Each row below holds a small network's activations on one input, seen along a few directions.
In each table, some parts of the input vary, and every possible input appears once, in random order.
Descriptions start from the smaller parts, as in this example, which fits no table here: values(3) and (point or line(9) or (ring(5) and line(6))).
Shared parts are said once, and a part with two or three values counts as separate values.

Other details of the inputs shift rows strongly along two fixed directions, in all tables alike. That doesn't count.

A family of inputs:
r1: [ 36  16  -9  12 -12 -54  20 -14 -21 -10  24]
r2: [-22   5 -37  -5  20 -24  14  -6 -47  -6   3]
r3: [ 14  23  -6  26  11 -40 -31 -28  11  28 -29]
r4: [ 18  18  11  15   9 -61 -20  28   4  -3  36]
r5: [ 29  -1  -1  27  12 -26  12 -11 -18  35  11]
r6: [-12  29 -44 -21  24 -14  28  -1 -51 -13  -1]
r7: [ 13 -21  -7  25   5 -47  19 -19 -12   8   6]
r8: [ 32 -21  14  28 -17 -52  -3  -5 -22  -1  26]
r9: [ 31  -7   4  25  -1 -35  24 -28  -2  11  -8]
r10: [ -1   3  27   2 -23  38 -20 -39  49  21 -40]
r11: [-13 -21  31   2 -21  37 -20 -31  54   1 -28]
r12: [-29  16 -36 -30  22 -28   1  13  -4   1   9]
r13: [ 39  18  18  22  -4 -33 -28  -2  25   6  25]
r14: [-39   2 -39 -43  30  10  21  29 -67 -27  14]
r15: [ 30  27   0  11  -8 -55 -16 -10  19  -3  15]
r16: [  7 -13  26  13 -32  43   9 -50  17  19 -33]
r17: [  4 -53  48  16 -29  46   0 -30  17   4 -23]
r18: [  6   0  34   6  -9  46 -26 -22  45  29 -22]
r19: [ 19  -5  14  12  -6 -53 -32  10  11  -4  24]
r20: [ 13  -6  26  25  19 -39 -16  13  24  21   1]
r21: [-25   5 -18 -38  30  11  49  44 -42 -30  30]
r22: [ 14 -21  60  27 -45  44  -5 -21  16  -6   2]
r23: [ -7 -22  45  32 -15  52 -13 -25  -2  19 -30]
r24: [-68  16 -17 -60   2  83 -10  -3   5 -33 -23]
r25: [-12 -12  50  11 -13  44 -30 -10  44  28 -27]
r26: [ 23  -7  -2  26 -18 -51   5 -20 -16  -6  26]
r27: [ -8 -35  27  21 -34  38   0 -50  18  20 -28]
r28: [ 10 -13  -2   4  25 -61 -14  20   4   9  10]
r29: [-32  32 -35 -57   8  -9   8  29  -8 -50  39]
r30: [ -4 -30  51  25 -25  53   0 -24  14  27 -22]
r31: [ 30 -40 -27  52 -78  62  18  32  41  -2 -46]
r32: [-39  22  -5 -71  -1  81  19   4  28 -42 -16]
r33: [-42  12 -36 -65  32  -2   7  48 -24 -18  18]
r34: [-32  -6 -34 -49  23   2  35  33 -53 -17  22]
r35: [  0  -4  -3  16  22 -49 -40   4 -10  23 -12]
r36: [ 41  -8   5  34  16 -36  18  -9 -10  21  15]
r37: [-22  30 -42 -39  36  25  29  23 -58 -20  19]
r38: [-32  18   3 -65  12  92  12  19  25 -34   1]
r39: [ 40  14  -4  18   1 -38  15   3 -26  -5  43]
r40: [ 16  31 -18  15  40 -45 -26   7 -11  26   2]
r41: [  1  17  -1  25  37 -56 -30  19 -12  28  -2]
r42: [-27  -4 -71 -29 -43 103  18  82  49 -54 -30]
Each input here is: values(2) and (point or (line(4) and ring(5))).
The inputs of r8 and r19 match in every part but the values(2) part. If r16 is changed in the same way as r8 into r19, which row does it become?
> r10
The inputs of r24 and r2 match in every part but the values(2) part. If r20 is changed in the same way as r24 into r2, which row does it become?
> r21
Change only the ring(5) part in r20. List by row number the other rows that result.
> r11, r28, r32, r38
Change only the values(2) part in r18. List by row number the other rows that result.
> r5

A family of inputs:
r43: [ 50 -16 -15  60   7 -95   4   1 -22  30  13]
r44: [-26  22 -10 -51  18  20   1  12  -8 -25  11]
r45: [-16   5 -10 -27 -19  57  13  20  10 -34  -6]
r46: [  6 -24  21  19 -32  44   4 -12   7   4 -14]
r47: [-28  -4 -23 -31 -16  54  17  28   8 -29  -5]
r48: [-18   7 -12 -33 -20  58  13  24   7 -31   1]
r49: [  0  17 -23  -5  44 -70   8  16 -53  11  31]
r50: [ 10  -6   8  20  17 -58  -7 -17 -21  22  10]
r51: [  0  -3  -6 -11 -22  36   4  10  16 -21  -6]
r52: [-45  21 -18 -51  12  62  12 -15 -12 -14 -21]
r53: [ 20 -30  30  42 -36  29 -17 -14  47  23 -32]
r54: [-10 -10  -6  -3 -17  44   5  18  17 -13 -17]
r55: [ 21 -24  34  39 -40  34  -9 -28  34   7 -24]
r56: [-21  13 -34 -49   1  41  34  30 -17 -46  20]
r57: [ 23 -19  58  48 -28  -8 -48 -54  48  35 -28]
r58: [ 21   1 -32  14  18 -66  29  27 -37   6  26]
r59: [ 31   6 -25  28   8 -66   9  16 -19   8  25]
r60: [  1  -6 -13  11 -24  39   9 -22  11   5 -34]
r61: [ 14 -10  13  14 -29  24  -2  -3  31   1 -13]
r62: [ 21   6 -49  16  24 -73  10  41 -21   5  20]
r63: [-33  19   7 -52   7  50   2   4   7 -22   1]
r64: [ -9   9   9 -21  12   9  -3 -13  -4  -8   7]
r65: [-22   4  10 -29  15  22  11  -4 -19  -4   6]
r66: [ -2  16 -22  -7  45 -67  13  15 -49   4  26]
r67: [ 18   3   8  37  22 -64 -31  -7   1  40   0]
r68: [  1 -13  -5   6 -10  14  19   8 -12 -10  -2]
r69: [ 33 -37  67  62 -22  -9 -38 -65  27  49 -31]
r70: [ 13  23 -14   8  39 -81  -5   5 -31  15  32]
r71: [-39  26 -10 -66  24  39  21  14 -19 -33  21]
r72: [ 25 -27  33  43 -45  18 -12 -35  37  11 -18]
r73: [-21   7   4 -14  18   9 -12   5   1   0  -9]
r74: [-21  15 -29 -48   2  40  38  32 -15 -41  21]
r75: [  7  21 -20  -2  35 -82   3   5 -30   5  33]
r76: [ 34 -31  40  56 -54  11 -27 -35  54  22 -30]
r77: [ 17  24 -14  12  33 -86 -15   9 -20  20  24]
r78: [ -4   7  19  -2  10   0  -9 -18   1   0   0]
r79: [ -4  -9  34  10  -2  20 -26 -21  30  23 -22]
r80: [-22  20  -1 -33  15  13  -3   7  -3 -17   4]
r81: [-34   2 -34 -50  -4  44  42  32 -31 -43  16]
r82: [  5  10 -19  12  35 -82 -14  11 -15  22  14]
r83: [ -8 -13   5   2 -26  58  -5  10  25  -5 -19]
r84: [  8 -23  46  30 -14  21 -41 -39  40  30 -33]
What is each input in this table made of?
> values(2) and (point or (line(4) and values(5)))
The inputs of r74 and r71 match in every part but the values(2) part. If r53 is changed in the same way as r74 into r71, which row does it become?
> r79
A walk changes only the line(4) part. It starts at r67 and steps to r77. List the rest of the walk in order.
> r70, r49
Change only the values(5) part in r54. List by row number the other rows that result.
> r47, r53, r62, r83
Change only the values(2) part in r81. List by row number the other rows that result.
> r50

A family of inputs:
r85: [  0  -1 -32  -7  37 -66  13   7 -37  16  11]
r86: [ 17 -14  17  36 -20 -15 -40 -11  40  20  -7]
r87: [-11   1  20  -8  -6  31   7  -5  28  -8 -12]
r88: [ 23   4  -1  34   3 -89 -11  -3   8  26  17]
r89: [-31   3 -17 -18   4  17  18   2  -4  -4 -13]
r90: [-12  -5  16 -13 -33  50 -22   4  39 -12 -19]
r91: [-14 -31   1   7 -19  38  15   3 -13 -10 -14]
r92: [-23  29 -30 -35  25  -3  31  33 -24  -7  22]
r93: [ 41   4  -4  51   6 -67 -20  10   6  44  -4]
r94: [ 22  -9   2  48  19 -76 -16 -30 -14  40  -6]
r95: [-14  27 -10 -32  30  -5   8  15 -26 -30  15]
r96: [-11  -2  11  -5 -13  69 -14   3  27   5 -16]
r97: [-23   3 -37 -17  13  12   0  21  -6  -7  -9]
r98: [  1  -4  11 -14 -49  56   6 -24  28 -25  -5]
r99: [ 24  -3  46  42 -12   2 -30 -41  10  32 -18]
r100: [ -8 -24  16  -3 -31  31   5  11  -1 -21  10]
r101: [ 21  10 -53  14   9 -61  26   2 -31   1   9]
r102: [ -9  -3 -21 -22  16   1  36  45 -33 -37  27]
r103: [ -9   5  -1 -31  17  14  13   7 -18   5  13]
r104: [ 12  -4  25  23  -2 -39 -24 -26   8  18  11]
r105: [-21   4   2 -10   4  23  -7 -19 -16  -7 -19]
r106: [ 16   1   1  -5 -20  34  17 -13  17 -24  -6]
r107: [-13   8  16 -13   7  34   1 -12  -7   5   4]
r108: [-27  20 -58 -39  23  -8  17  45 -27 -19  -2]
r109: [-11  13 -23 -23  21  11   2  33   6 -21   7]
r110: [ 11   5   3  -4 -30  54  18 -17   9  -7  -5]
r111: [ 23 -15  48  39  -3  -9 -24 -41  27  22 -14]
r112: [ 17  -2 -26  16  20 -52  26  39 -48   6  35]
r113: [-17   1  40 -14 -26  53 -25 -30  18 -17 -11]
r114: [-14  10 -15 -46  34  -6  21  22 -20 -22  22]
r115: [ 12 -22  38  12 -18 -10 -24 -30  23  20  -1]
r116: [ 31  -8  17  39  -6 -26 -24   0  34  18 -22]
What is each input in this table made of?
> line(4) and (values(2) or line(6))
The inputs of r101 and r110 match in every part but the line(4) part. If r108 is changed in the same way as r101 into r110, which row does it become?
> r93
A walk changes only the line(4) part. It starts at r88 and steps to r87. List the rest of the walk in order.
> r92, r89
